These are the activations of a small neural network, seen along a few directions. Each row is one input.
In each table, some parts of the input vary, and every possible input appears once, in random order.
A made-up example of a description, with smaller parts first: one of 4 places along a line, together with either a single point or one of 9 places along a line or (one of 3 separate values, together with one of 8 places around a ring).
Shared parts are said once, and a part with two or three values counts as separate values.

Other details of the inputs shift rows strongly along two fixed directions, in all tables alike. That doesn't count.
These rows show it; all are for the same input, with only those details redrawn:
368	-371	-677	357	-64	-220	785	134	221	-3	-76
-173	296	449	-406	62	124	-187	-494	-258	264	-476
-166	284	421	-390	63	112	-164	-484	-240	260	-468
-170	288	441	-400	56	122	-174	-495	-256	268	-476
48	232	270	154	-47	-44	696	-175	-17	-507	-462
363	-376	-677	351	-66	-221	790	141	212	-7	-73
-173	285	432	-406	53	116	-179	-495	-251	274	-472
128	-326	-511	-227	44	-49	-109	-184	-38	799	-75

A family of inputs:
x1: -15	370	381	345	-134	101	347	204	13	-674	-38
x2: 97	385	396	523	-28	147	278	167	-41	-632	-64
x3: 358	-260	-560	659	-243	83	411	442	269	-52	556
x4: -157	-250	-335	-125	-74	50	-406	219	25	582	447
x5: 316	-354	-454	-148	46	89	-539	-142	115	631	288
x6: -309	138	543	-518	23	137	-484	-342	-42	-37	-7
x7: 323	349	284	359	-93	174	641	-305	-39	-434	-416
x8: 13	-480	-490	-309	18	-113	-416	-31	150	494	289
x9: 47	490	286	445	-148	203	646	21	-176	-358	-334
x10: 463	-185	-599	733	-10	-74	391	494	214	-97	339
x11: -48	-65	-368	-5	-30	63	-95	66	-226	794	-22
x12: -66	357	353	336	-194	130	349	164	5	-675	10
x13: 141	-580	-603	197	89	-463	457	396	315	-356	196
x14: 102	422	427	481	-147	167	299	137	3	-636	-2
x15: 136	-318	-564	503	2	-239	461	612	197	-235	264
x16: -168	209	535	-470	-8	301	-516	-407	-63	0	-1
x17: 21	407	350	382	23	56	323	219	-11	-657	-108
x18: -5	-364	-457	-339	59	-189	-98	-123	-82	723	-65
x19: -164	224	500	-451	-3	236	-530	-424	-99	-12	-104
x20: 200	295	245	247	-75	103	688	-240	-15	-483	-448
x21: 78	-574	-611	165	-62	-417	488	327	353	-354	315
x22: -118	223	515	-412	167	190	-543	-368	-135	-16	-228
x23: 174	-261	-577	498	44	-272	442	610	209	-201	268
x24: 318	-379	-450	-117	148	84	-565	-125	61	628	224
x25: -436	432	538	-255	11	68	-147	-158	-438	237	-368
x26: -323	412	604	-258	-93	380	-527	-143	-206	104	78
x27: -53	-445	-423	-368	240	-340	-400	67	91	423	161
x28: -73	617	529	13	-70	430	-245	-354	-430	399	-335
x29: -445	361	560	-293	-51	146	-483	-82	-220	36	-28
x30: 44	-464	-433	-281	178	-142	-426	22	111	470	160
x31: 165	214	315	172	102	-21	353	-52	133	-787	-219
x32: -282	237	387	168	-60	-203	363	313	-21	-733	-39
x33: -162	293	375	271	-96	-54	368	267	24	-691	-58
x34: -6	-364	-524	386	28	-364	444	649	144	-278	272
x35: 252	-363	-455	-153	-24	129	-518	-179	112	613	344
x36: -86	-500	-435	-386	97	-303	-381	62	117	429	238
x37: -268	426	564	-198	95	259	-557	-89	-286	79	-131
x38: -298	-305	-308	-219	-45	-93	-405	273	-29	536	446
x39: 57	-458	-464	-307	75	-147	-417	-7	162	501	223
x40: -454	96	564	-577	45	-23	-443	-279	-60	-117	-17
x41: -197	-226	-321	-168	172	-243	-408	313	-73	477	232
x42: 247	-380	-403	-179	-30	214	-530	-172	141	645	446
x43: 62	309	508	-264	192	202	-585	-435	-141	54	-183
x44: -340	216	358	176	-124	-177	382	286	-16	-749	8
x45: 361	-379	-688	354	-62	-219	790	129	218	10	-70
x46: 88	-412	-461	-277	218	-193	-423	7	128	486	151
x47: 53	393	388	493	-219	193	331	105	6	-636	47
x48: 128	179	331	135	-50	14	371	-61	162	-801	-140
Changing only one part turns x6 into x42. The same change can be made to x45. Which row results? -> x7
Describe the family of inputs behind these rows. -> one of 2 separate values, together with one of 4 places along a line, together with either a single point or one of 5 places along a line
Which other rows agree with x44 in the place on the line of 4 and the choice among 2 separate values? List them by row number. -> x25, x32, x34, x38, x41
Which other rows does x11 become when the choice among 2 separate values takes its other values? List them by row number. -> x45
Which other rows does x13 become when the choice among 2 separate values takes its other values? List them by row number. -> x34

A family of inputs:
x49: -88	142	198	162	-76	-83	174	172	4	-372	56
x50: -64	90	27	-139	145	56	-334	-58	-189	400	-58
x51: -22	103	246	124	9	2	106	23	77	-453	-2
x52: 440	-476	-820	287	9	-142	224	172	245	396	193
x53: -16	114	148	-226	36	209	-510	-144	-119	316	-3
x54: -17	59	228	66	11	-25	135	-2	67	-474	-61
x55: 370	-531	-813	215	-77	-124	240	114	194	410	227
x56: 0	177	149	179	-41	46	203	159	-41	-291	-72
x57: 305	-614	-839	132	16	-209	173	232	271	221	337
x58: 27	101	114	-213	158	150	-455	-210	-139	391	-48
x59: 7	190	189	130	-99	137	161	-26	60	-330	4
x60: -66	34	84	6	-3	-158	356	63	71	-353	-156
x61: 22	38	161	-52	12	-81	274	-85	112	-448	-155
x62: -109	3	-22	-211	-8	47	-237	-191	-176	450	-114
x63: -191	104	68	-209	-35	146	-392	-73	-143	400	50
x64: -47	98	112	129	-120	38	351	39	-19	-202	-39
x65: -210	-17	59	-318	91	-41	-312	-86	-115	267	-35
x66: -51	14	129	-268	-37	190	-334	-261	-94	406	35
x67: -115	79	192	-268	22	79	-574	-156	-95	224	125
x68: 48	144	63	186	-10	-66	307	9	-36	-198	-211
x69: -119	97	185	156	-1	-68	186	165	36	-352	-8
x70: -105	51	142	133	-1	-102	257	146	29	-408	-65
Changing only one part turns x70 into x54. The same change can be made to x65. Which row results? -> x57
Describe the family of inputs behind these rows. -> one of 2 separate values, together with either one of 5 places along a line or one of 6 places around a ring
Start at x50 and move only the place on the ring of 6, one step at a time. The first step leads to x56. Which rows follow, in order? -> x63, x64, x62, x68
Which other rows does x59 become when the place on the ring of 6 takes its other values? List them by row number. -> x52, x53, x55, x58, x66
